Each row has a name. After each piece below comes the name of the row it's from, unless a question asks for something else. Each question is about the rows just above it. Places in a row count from 0.

[  11  -25  -68  -82  -42 -105  -57  -28   -3  -90]  V
[-19  26  30  32  30  34  -1 -20   0   8]  W
[-17 -82 -94 -67 -74 -81 -29   7 -34 -54]  G
[-24 -11  25   9   2  22  21 -13  -9  -7]  F
tags:
[25] -> j940
[0] -> j300
[-25] -> j777
[26] -> j980
[-11] -> j217
[-82] -> j767
[-1] -> j710
[-10] -> j907
[-24] -> j509
Look up the entry of W at place 1 in the table:  j980
[ -90   11  -25  -68  -82  -42 -105  -57  -28   -3] is which row reordered?  V

[ 10 -61  -8 -24  28  15   4  42 -35 -28   3 -18 -29  10  35 -71  30 -23
 -15   1 -34  64   7  60  37   5  34 -29 -29  -7   8  35  56  16  48 -57
   2 -15 -21 -33 -30 -19  49 -18 -52 -32  -1] -> K
[ 39 -21  -3 -31 -80 -17 -40  11  -2  86 -19 -41 -25   4   3  85  62  26
  -4 -17  24 -25  63  25  31  97  -3  39  18  14  70  -4  13  10   8  41
 -12  -4  14 -40 -45  21 -41  71 -13  35 -63] -> X
[ 10  31 -41  39  11 -13 -40 -63  41  25 -31  14 -25  -4 -41  85 -17  70
  -3   3  -3 -12 -17 -19   4  39 -45  13  -4  62 -40  21  -4 -25 -21  71
  86  -2  24  63  26   8 -81  18  97  14  35] -> E
[-21  26  -3 -31  35 -45 -19  -4  10 -40 -40   3  39  14  -4  -2  39  18
 -12 -63  24  -4  11  -3  71  25   4 -25 -41  86  85  97  70  62 -81  41
 -17  63   8 -25  31 -41  14 -13 -17  12  21] -> R
[-48 -43  58  27  18  -4  13  32  11   0 -42  23  18  13  43 -18  36 -23
 -15  -8 -73  32  32  71   4   6  16  27  32  44 -40  20  10 -49 -21 -53
 -42   4 -36 -26 -95  25  30 -28 -60  46 -25] -> S
[-48 -61  49  11  18   8  -5  46 -30 -18 -42  11   3  12  46 -71  19 -23
  -1 -17 -73  66  11  88  17  11  21  13  18  15 -15  43  41 -49  34 -57
 -42 -15 -36 -33 -95  18  33 -28 -60  29 -29] -> N
[-42  90 -39 -62  11 -10  37 -36 -35 -28  55 -18  34  -9 -25  60 -42   5
  60 -51  59  -7 -41 -74  11 -20  33 -29 -19  -7  73  20 -32  -2  31  21
  29  18  49  32  46 -41 -39  39  -5 -32 -30] -> B
[  0  40 -52  32  29 -17 -40 -77  41  21 -15  11 -28  -4 -43  97 -13  69
   4 -11  -6 -12 -10 -38   6  39 -45   8 -21  61 -40  22  -5 -26 -20  69
  92   2  29  63  25  -6 -81  17  94   5  31] -> C
Put [  4 -25  63 -45  18  62  70 -63  24 -17  11  31  -4  -3 -31  85  25   8
  -4 -81  35 -21 -40 -19  -2  -4 -40 -12  14  86 -13  21 -17 -25  14  -3
  13  97 -41  39  10  71  41 -41  39  26   3] back in order: which row is it?  E
Table of tags by key:
[-33] -> j816
[10] -> j972
[-4] -> j510
[-9] -> j204
[9] -> j865
[-57] -> j39
[-32] -> j417
[4] -> j668
Look up the entry of K at place 13 in the table:  j972
Put [ 35 -63  39 -21  -3 -31 -80 -17 -40  11  -2  86 -19 -41 -25   4   3  85
  62  26  -4 -17  24 -25  63  25  31  97  -3  39  18  14  70  -4  13  10
   8  41 -12  -4  14 -40 -45  21 -41  71 -13] back in order: which row is it?  X
Put [  8 -81  18  97  14  35  10  31 -41  39  11 -13 -40 -63  41  25 -31  14
 -25  -4 -41  85 -17  70  -3   3  -3 -12 -17 -19   4  39 -45  13  -4  62
 -40  21  -4 -25 -21  71  86  -2  24  63  26] back in order: which row is it?  E
[ -4 -41  85 -17  70  -3   3  -3 -12 -17 -19   4  39 -45  13  -4  62 -40
  21  -4 -25 -21  71  86  -2  24  63  26   8 -81  18  97  14  35  10  31
 -41  39  11 -13 -40 -63  41  25 -31  14 -25] is which row reordered?  E

[-49 111 -39  39 -22  40]  A
[ 14  66  56 -12 -30  -2]  Z
[ 14  66  56 -12 -30 -24]  D
[ 89 -24  41 -24  37 -78]  M
[ 14 -35  56 -12 -30 -24]  L
[-28  48  -9   5  -2 103]  T
[-53 -59  50  20 -39  -3]  Y
[ 89 -24  41 -24  37  30]  U
tags:
[-77] -> j629
[-25] -> j962
[-24] -> j650
[-78] -> j305
[30] -> j233
[31] -> j567
Look up the entry of M at place 5 in the table:  j305
find: [ 89 -24  41 -24  37 -78]  M

[ -8 -57  91 -47  18] : somal
[-10 -63  57 -69 -10] : fop
[ -4 -23  25 -43 -25] : zib
[-35  29 -44 -22 -96] : ruge
[ 58  13 -42  42  75] : tudul
[ 54  12 -35  42  75] : bopuz
key -> tag
[26] -> j442
[25] -> j696
[-47] -> j750
[92] -> j481
[91] -> j359
Join somal by its entry at place 2:  j359
find: [-35  29 -44 -22 -96]  ruge
[-10 -63  57 -69 -10] is in which row?  fop
[-96 -35  29 -44 -22] is which row reordered?  ruge
Which row holds [ -4 -23  25 -43 -25]?  zib

